A small network was shown many inputs. Here are its activations along a few directions, one row for each input.
Each table varies a few parts of the input and shows all the possible inputs, shuffled.
Descriptions start from the smaller parts, as in this example, which fits no table here: line(4) and (point or line(9) or (values(2) and ring(5))).
Shared parts are said once, and a part with two or three values counts as separate values.
In the rows, 128 means zero.

Other details of the inputs shift rows strongly along two fixed directions, in all tables alike. That doesn't count.

Rows:
x1: [172 167 108  91 106 104 100 102 133  59  94]
x2: [ 84  42 160 138 128 152 118 157 115 149 151]
x3: [111  93 127 147 137 135 137 150 123 147 156]
x4: [167 149 107 103 110 107  93 109 123  79  90]
x5: [169 118 142 107 124 124  76 112 111  61  78]
x6: [169 160 121  91 117  95 112  91 136  62  77]
x7: [ 97  43 140 144 126 155 105 170 105 150 157]
x8: [115  96 167 133 115 129 120 147 113 189 158]
x9: [110 147 119 137 165 133 165 119 148 155 154]
x10: [102  79 155 153 130 151 120 157 191 164 147]
x11: [105 146  96 150 134 129 158 127 136 150 145]
x12: [139 165 128 131 117 115 137 127 130 164 157]
x13: [107  78 203 152 135 147  99 166  92 170 134]
x14: [ 86  49 156 151 134 163 110 156 107 146 144]
x15: [131 203 117 145 124 108 165 105 137 175 140]
x16: [179 167 124 106 127 107 109  94 128  60  81]
x17: [137  96 106 113 130 129  95 125 124  45  84]
x18: [165 166  97  94 100 115 105 102 128  76  84]
x19: [135 174 157 146 140 110 152 130 124 157 131]
x20: [155 127  88 107 126 130 126 111 138  54  94]
x21: [131 198  99 133 104 120 165 108 139 186 143]
x22: [145 102 127 118 149 119 105 139 122  37  81]
x23: [154 208  90 141 124  93 159 111 140 175 149]
x24: [114 194  87 134 160 111 190 102 165 159 153]
x25: [114 120 156 145 118 139 117 132 109 178 142]
x26: [104  67 178 133 102 166  98 148  98 181 140]
x27: [113  98 146 129  94 152 113 144 109 188 150]
x28: [144  88  88  93 106 136  98 128 128  49  93]
x29: [124 121 160 146 125 143 116 131 108 169 141]
x30: [107  69 183 137 111 152  91 152  96 169 143]
x31: [164 152 129 106 119 109 104 101 125  72  84]
x32: [151 136 101 110 138 117 129 129 134  47  88]
x33: [105  67 167 132  98 163  91 155  95 182 149]
x34: [109  98 168 130 112 134 117 138 113 179 148]
x35: [140 222 126 122 153  95 172 111 149 165 136]
x36: [124 194  77 144 137 109 185 111 159 142 160]
x37: [ 80  45 174 147 139 155 125 151 116 153 147]
x38: [116  65 199 137 107 156  76 159 167 176 133]
x39: [136 172 149 143 132 127 144 113 130 159 148]
x40: [115 178  82 155 137 124 189 114 151 167 156]
x41: [165 117 136 100 111 136  83 115 112  72  86]
x42: [126 190  97 152 156 106 202 102 161 151 151]
x43: [146  98 117 101 129 130 110 139 125  39  82]
x44: [123 185 105 158 155 121 187 110 154 145 160]
x45: [170 109 115  86  95 123  74 128 112  72  93]
x46: [163 112 129  70 119 116  71 123 122  73  95]
x47: [145 214 105 148 131 100 163  97 141 168 135]
x48: [157 151 108 115 152 101 136 120 139  32  81]
x49: [141 128  87  85 138 116 115 113 147  58 102]
x50: [163 114 155  95 121 118  88 108 119  61  80]
x51: [136 137 100 112 130 122 124 115 141  54 104]
x52: [110 140  98 145 127 137 170 124 142 159 149]
x53: [ 87  46 143 146 124 161 106 163 106 151 153]
x54: [ 97  51 166 160 149 165 111 154 106 143 143]
x55: [108 141  90 138 121 137 164 126 140 151 143]
x56: [132 169 139 136 121 123 156 133 126 175 137]
x57: [143  93 107 106 126 125  98 126 126  41  92]
x58: [100  83 139 147 134 146 132 158 123 154 172]
x59: [126 116 155 135 112 151 122 131 112 173 140]
x60: [125 167 121 138 114 122 136 118 123 169 136]
x61: [164 122 145  95 115 122  86 131 111  59  75]
x62: [173 167 121  80 136 109 103  92 138  65  84]
x63: [121 101 163 141 117 135 113 149 106 181 154]
x64: [126  98 113  87 139 132  98 122 135  54  92]
x65: [142 222 117 148 137  96 175 117 137 171 139]
x66: [ 97  68 192 129 112 149  98 146 102 167 134]
x67: [146 128  82 117 130 115 117 118 136  64 102]
x68: [152  88  89  97 115 130  95 136 125  50 101]
x69: [106  73 213 134 131 139 107 159 100 158 130]
x70: [148 142 120 114 149 111 130 127 139  37  96]
x71: [123 166 139 120 137 121 140 110 137 173 140]
x72: [ 94  73 187 114 124 158  87 146 105 172 137]
x73: [135 220 111 137 122 106 166 100 146 164 146]
x74: [124 134  81 134 120 128 161 136 140 155 157]
x75: [129 187  70 123 152 102 181 115 164 154 161]
x76: [131 177 160 142 138 115 150 131 128 155 141]
x77: [136 100 124 111 133 131 104 121 131  42  98]
x78: [105 111 182 146 122 147 118 137 112 179 154]
x79: [109 176  94 145 141 108 191 110 156 155 148]
x80: [126 181 103 162 158 117 190 110 149 150 151]
x81: [ 88  49 161 158 141 161 111 155 108 148 142]
x82: [ 97  69 182 115 121 156  88 150 105 183 151]
x83: [148  96 112 113 136 133  97 121 122  39  89]
x84: [ 84  52 189 149 152 147 132 169 113 146 143]
x85: [129 203 110 152 125 110 161 108 136 188 144]
x86: [153  89  96 108 129 119  91 135 124  45  96]
x87: [ 94  39 157 136 131 146 116 164 114 148 155]
x88: [103  68 171 138 105 155  87 155  93 180 149]
x89: [119  96 145 131  98 147 115 152 108 196 160]
x90: [105 145  94 147 128 138 165 128 138 158 149]
x91: [161 115 129  93 102 130  78 114 114  65  78]
x92: [112 182  92 157 144 115 187 114 150 156 149]
x93: [121 144 104 150 141 139 164 123 138 145 147]
x94: [127 199  89 155 156 101 193 124 150 140 142]
x95: [126 188  59 142 127 115 185 113 154 154 155]
x96: [113 145 115 155 147 125 166 120 140 142 142]
x97: [153 208  85 135 116  95 158 112 139 173 151]
x98: [135 103 134  92 159 123 108 136 133  46  89]
Each input here is: values(2) and (point or (line(6) and line(8))).
- The inputs of x43 and x56 match in every part but the values(2) part. If x92 is changed in the same way as x43 into x56, which row does it become? => x15
- The inputs of x29 and x83 match in every part but the values(2) part. If x12 is changed in the same way as x29 into x83, which row does it become? => x58
- The inputs of x71 and x24 match in every part but the values(2) part. If x27 is changed in the same way as x71 into x24, which row does it become? => x28
- Which other rows does x69 become when the values(2) part takes its other values? List them by row number. => x84
- Which other rows does x65 become when the values(2) part takes its other values? List them by row number. => x94
- Start at x69 and move only the line(6) part, one step at a time. The first step leads to x50. Which rows follow, in order? => x6, x66, x34, x8
- Which other rows does x2 become when the line(8) part takes its other values? List them by row number. => x28, x36, x49, x53, x57, x67, x95

Rows:
x99: [132 242  51 146 168  83 212  94 122 156 164]
x100: [116  74 105 118 109 171 104 117 138 106 119]
x101: [139  85 214  46 112 142  38 124  99  55  44]
x102: [133  29 114  57 118 140  40 136 105  39  96]
x103: [ 92 130 123 188 144 166 177 122 105 178 160]
x104: [170 187  36  77 130  85 142 105 159  84 124]
x105: [ 73  79 128 142 121 182 137 132 126 201 185]
x106: [122 227  32 119 135  96 200  77 169 172 171]
x107: [110  88 153  98 171 125 107 133 132  96 126]
x108: [109 130 129 178 135 127 181 171 103 181 167]
x109: [ 97  68 248 119 111 148  94 150 107 182 124]
x110: [226 180 112 103  98  84  76  89 104  13  53]
x111: [147  37 170  76 148 122  66 163 128  21  78]
x112: [138  42 138 135 113 147  65 153  89   8  65]
x113: [140 198  82 156 151  90 204 136 118 160 160]
x114: [ 74  31 193 166 149 176 112 154 142 151 126]
x115: [101 106 177 124  74 145 119 139 109 238 159]
x116: [ 97 129 152 136 178 121 165 150 146 189 180]
x117: [ 81  19 143 155 105 186  97 154 128 169 139]
x118: [142 197  85  92 168  87 160  75 171  61 107]
x119: [183 232 107 105  97  78 149  81 103  90  78]
x120: [133  75 110 108 100 133 108 166 137 109 126]
x121: [ 87 129 153 182 149 136 169 148 171 178 157]
x122: [ 85  78 132 162  96 153 139 178 140 199 178]
x123: [114  92 129 135 139 161 121 119  84  84 120]
x124: [182  74 202  97 132 136   6 133 125  49  72]
x125: [159 200  91 122 137  82 167 118 192  55  96]
x126: [129  52 192 136  78 157  58 153 107 197 154]
x127: [ 80  76 127 173 103 162 134 163 144 200 172]
x128: [162 225 152 152 133  89 160  99 172 188 147]
x129: [229 173  82  75  93  99  38  89 149  37  69]
x130: [ 92  91 148 159 158 142 149 168  75 190 183]
x131: [136  73 109  96 113 126 103 160 129 114 133]
x132: [ 89 121 175 105  85 161 110 137  97 245 153]
x133: [231 187 103 107 119  94  56  92 104  16  58]
x134: [134 196 146 110 109 123 135 107  74 156 104]
x135: [140 244  59 181 129  86 225 123 145 145 149]
x136: [150 200  56 113 151  91 163  79 113  59 108]
x137: [ 93 125 120 202 140 152 175 132 113 183 147]
x138: [106  90 157 114 157 157 117 116 142  86 118]
x139: [125 238  82 156 167 115 221  75 199 151 143]
x140: [101 128 157 157 153 122 178 168 161 184 165]
- Describe the family of inputs behind these rows. => values(3) and (line(4) or ring(10))
- The inputs of x136 and x106 match in every part but the values(3) part. If x123 is changed in the same way as x136 into x106, which row does it become? => x105
- The inputs of x110 and x128 match in every part but the values(3) part. If x108 is changed in the same way as x110 into x128, which row does it become? => x140
- Which other rows does x114 become when the values(3) part takes its other values? List them by row number. => x117, x137

Rows:
x141: [134 156  98 132 140 121 145 114 140 102 119]
x142: [ 98  96 144 138 124 145 127 148 115 192 168]
x143: [149 168 115 125 129 116 130 109 126 108 109]
x144: [132 172 124 132 130 114 153 118 125 147 127]
x145: [132 157 105 149 139 117 162 130 142 132 138]
x146: [131 166  96 143 117 116 155 116 142 163 148]
x147: [126  69 159 100 116 144  79 140 142 113 114]
x148: [140 144 101 111 135 113 136 117 136  73 100]
x149: [128  81 167 115 122 146  90 135  95 103 110]
x150: [149 125 155  99 128 119  94 120 143  82  94]
x151: [134 179 120 151 130 111 159 114 129 159 140]
x152: [ 94  97 145 140 117 149 132 149 117 192 159]
x153: [127 169  98 131 120 123 159 112 139 163 151]
x154: [113  99 170 156 125 145 122 155 104 171 148]
x155: [149  96 137  88 136 122  87 122 154  35  79]
x156: [137 152 100 136 136 112 147 115 140 101 120]
x157: [114  70 148 120 141 142 103 147 110 103 124]
x158: [ 92  85 155 147 139 155 136 146 113 161 156]
x159: [136 168  96 143 117 117 156 127 143 161 150]
x160: [114  84 138 130 115 153 103 141 115 148 135]
x161: [160 153 117 101 132 106 114 112 120  78  97]
- Describe the family of inputs behind these rows. => values(3) and (point or line(6))
- The inputs of x153 and x149 match in every part but the values(3) part. If x152 is changed in the same way as x153 into x149, which row does it become? => x144
- Which other rows does x142 become when the values(3) part takes its other values? List them by row number. => x157, x161
- Which other rows agree with x158 in the values(3) part? List them by row number. => x141, x145, x148, x155, x156, x157

Rows:
x162: [150  91 176  93 120 127  61 122 114  69  83]
x163: [171 191  99 105 119 100 129 100 158 118 119]
x164: [125 190  77 115 156 101 183 104 163 129 144]
x165: [137 187  82 151 156  99 187 120 181 119 137]
x166: [ 67  98 129 183 136 166 171 143 121 210 184]
x167: [ 90  84 144 175 151 145 153 170 112 166 168]
x168: [164 210 116 118 119 102 141 100 118 113  98]
x169: [101  78 155 145  97 150 112 158 101 196 161]
x170: [154 225 116 134 120  96 167  99 124 146 123]
x171: [164 177 106 101 119 108 115 109 151 112 113]
x172: [139 169  77 132 142 116 162 101 177  86 114]
x173: [144 155  97 126 155 101 153 128 164  76 116]
x174: [ 73  65 138 142 138 167 137 153  98 173 166]
x175: [160 192 138 104 124 106 125 103 139 109  94]
x176: [ 96 112 157 152 110 144 141 149 139 244 182]
x177: [132  59 134 120 135 143  90 142 144  40  90]
x178: [127  41 125 122 123 158  81 139 110  34  87]
x179: [100 120 154 164 116 145 141 150 104 236 190]
x180: [164 174 108 101 116 102 119 107 152 109 118]
x181: [132 191  87 135 162  93 188 118 168 121 139]
x182: [147  76 182  89 122 138  46 129 107  66  75]
x183: [173 191  85 116 112 102 133 102 131 115 120]
x184: [146  59 150  80  95 141  46 142 123  72  83]
x185: [136 188  65 166 143 111 190 113 157 117 136]
x186: [132 190  70 134 153  97 191 111 137 123 144]
x187: [109 112 178 158 126 145 121 137  91 199 154]
x188: [101  81 153 144 100 156 108 159 100 199 156]
x189: [154 219 107 138 128  94 160  93 126 146 129]
x190: [102 100 211 139 122 147 114 148 109 193 146]
x191: [154  74 129  96  88 135  64 135 104  75  90]
x192: [ 76 102 144 180 156 143 177 166 110 205 188]
x193: [154  67 146  93 102 145  46 142  89  66  89]
x194: [158 167  99  99 103 101 123 110 159 112 112]
x195: [149  76 169 101 115 141  49 131  80  63  76]
x196: [ 82  83 156 142 156 143 149 155 128 176 170]
x197: [124 187  55 136 137 117 186  99 148 127 140]
x198: [118  44 134  78 133 152  75 136 121  46  92]
x199: [ 97 129 190 162 137 142 140 135 122 239 174]
x200: [131 152  83 120 136 123 149 100 168  83 112]
x201: [128  77 122 144 139 136 117 153 120  72 113]
x202: [125  62 119  93 135 139  91 137  97  47  99]
x203: [110 118 188 154 118 147 128 142  89 199 148]
x204: [132 169  70 110 139 115 160  97 169  93 118]
x205: [106 100 210 140 123 150 113 145 110 196 144]
- The inputs of x165 and x201 match in every part but one. If x194 is changed in the same way as x165 into x201, which row does it become? => x169
- Describe the family of inputs behind these rows. => values(2) and (ring(10) or (values(3) and line(4)))
- Which other rows does x193 become when the values(2) part takes its other values? List them by row number. => x171
- Which other rows does x185 become when the ring(10) part takes its other values? List them by row number. => x166, x167, x174, x178, x186, x192, x197, x201, x202
- Which other rows does x190 become when the values(3) part takes its other values? List them by row number. => x175, x205

Rows:
x206: [120  99 171 113 118 135  94 142 123 150 133]
x207: [107  72 142 116 119 156  99 138 111 148 144]
x208: [131  77 133  94 112 140  85 133 115 100 117]
x209: [121 153  94 139 130 123 159 128 125 165 156]
x210: [144 186  86 144 117 112 165 121 139 164 146]
x211: [145 145 109 152 119 121 132 123 119 112 119]
x212: [120  90 177 153 127 145 109 148 103 135 125]
x213: [122  87 179 119 113 144  92 144 122 156 131]
x214: [134 179 103 127 115 111 152 119 146 175 153]
x215: [123 157 108 123 120 117 152 121 137 177 153]
x216: [123 100 177 141 125 145 100 137 118 143 120]
x217: [129  94 146 118 145 137 105 128 101  76 105]
x218: [149 136  76 123 147 107 143 122 169  36 101]
x219: [ 89 110 120 134 119 153 147 129 124 184 162]
x220: [111 109 130 167 111 148 131 146 115 191 157]
x221: [150 132  63 111 136 111 135 122 177  47 102]
x222: [174 162  91  99  97 109 106 104 147  77  93]
x223: [103 152  95 154 139 133 178 121 116 148 150]
x224: [139 152  98 130 137 113 146 120 116 101 126]
x225: [136 192  98 152 133 104 171 123 128 151 148]
x226: [129  85 158 118 141 134 101 137  98  81 106]
x227: [103 110 150 120 140 146 128 124 118 125 122]
x228: [146 166 129 131 139 105 139 121 124 107 115]
x229: [141  84 145 128 117 137  95 146  98  86 107]
x230: [135 161 114 132 109 122 147 122 143 180 151]
x231: [157 168 111  92 145 109 121  96 137  62  90]
x232: [130 186  93 146 139 104 179 119 125 150 146]
x233: [137  84 129 111 110 135  85 147 105  95 111]
x234: [136 149 131 127 144 110 143 121 117 111 116]
x235: [121 155  98 137 127 119 159 130 124 169 151]
x236: [159 163 100  82 129 108 113  93 145  71  96]
x237: [131 130  87 117 132 119 143 123 187 105 131]
x238: [141 195 116 167 136 109 170 110 137 153 134]
x239: [105  69 131 130 126 157 107 147  98 139 143]
x240: [ 93  76 158 113 124 157 108 133 116 143 133]
x241: [119 115 161 118 143 133 118 131 118 131 127]
x242: [119 176 112 143 164 111 183 120 194 142 144]
x243: [112 112 140 153 104 147 124 137 128 199 158]
x244: [ 82 108 151 159 148 152 159 136 104 169 154]
x245: [ 94 126  97 146 127 146 162 130 117 170 157]
x246: [111 109 136 162 110 148 132 152 115 191 159]
x247: [166 152 100 127 115 111 118 118 122  62  93]
x248: [121 110 151 108 128 132 109 128 127 140 133]
x249: [132 121 171 125 129 133 113 135 123 138 120]
x250: [143  95 162 106 105 136  75 131 128 105 102]
x251: [161 171 119  89 138  98 121 103 137  67  85]
x252: [145 100 153 111 106 134  76 124 129 103  98]
x253: [140  98 175 117 120 139  82 135 118  96  96]
x254: [167 176 124  94 132  98 114 107 140  68  86]
x255: [ 99 122 134 140 147 131 155 137 185 170 160]
x256: [142  91 167 126 127 134  96 141 103  88 100]
x257: [ 88  95 152 170 164 141 163 155 155 159 161]
x258: [126 183  85 150 146 115 179 112 125 145 152]
x259: [111  86 171 109 123 138  99 141 117 153 132]
- Describe the family of inputs behind these rows. => ring(6) and (point or line(8))
- The inputs of x213 and x249 match in every part but the ring(6) part. If x252 is changed in the same way as x213 into x249, which row does it become? => x216
- The inputs of x228 and x225 match in every part but the ring(6) part. If x257 is changed in the same way as x228 into x225, which row does it become? => x218
- Start at x243 and move only the line(8) part, one step at a time. The first step leads to x222. Which rows follow, in order? => x230, x214, x215, x208, x207, x219
- Which other rows agree with x210 in the ring(6) part? List them by row number. => x209, x220, x221, x233, x235, x239, x245, x246
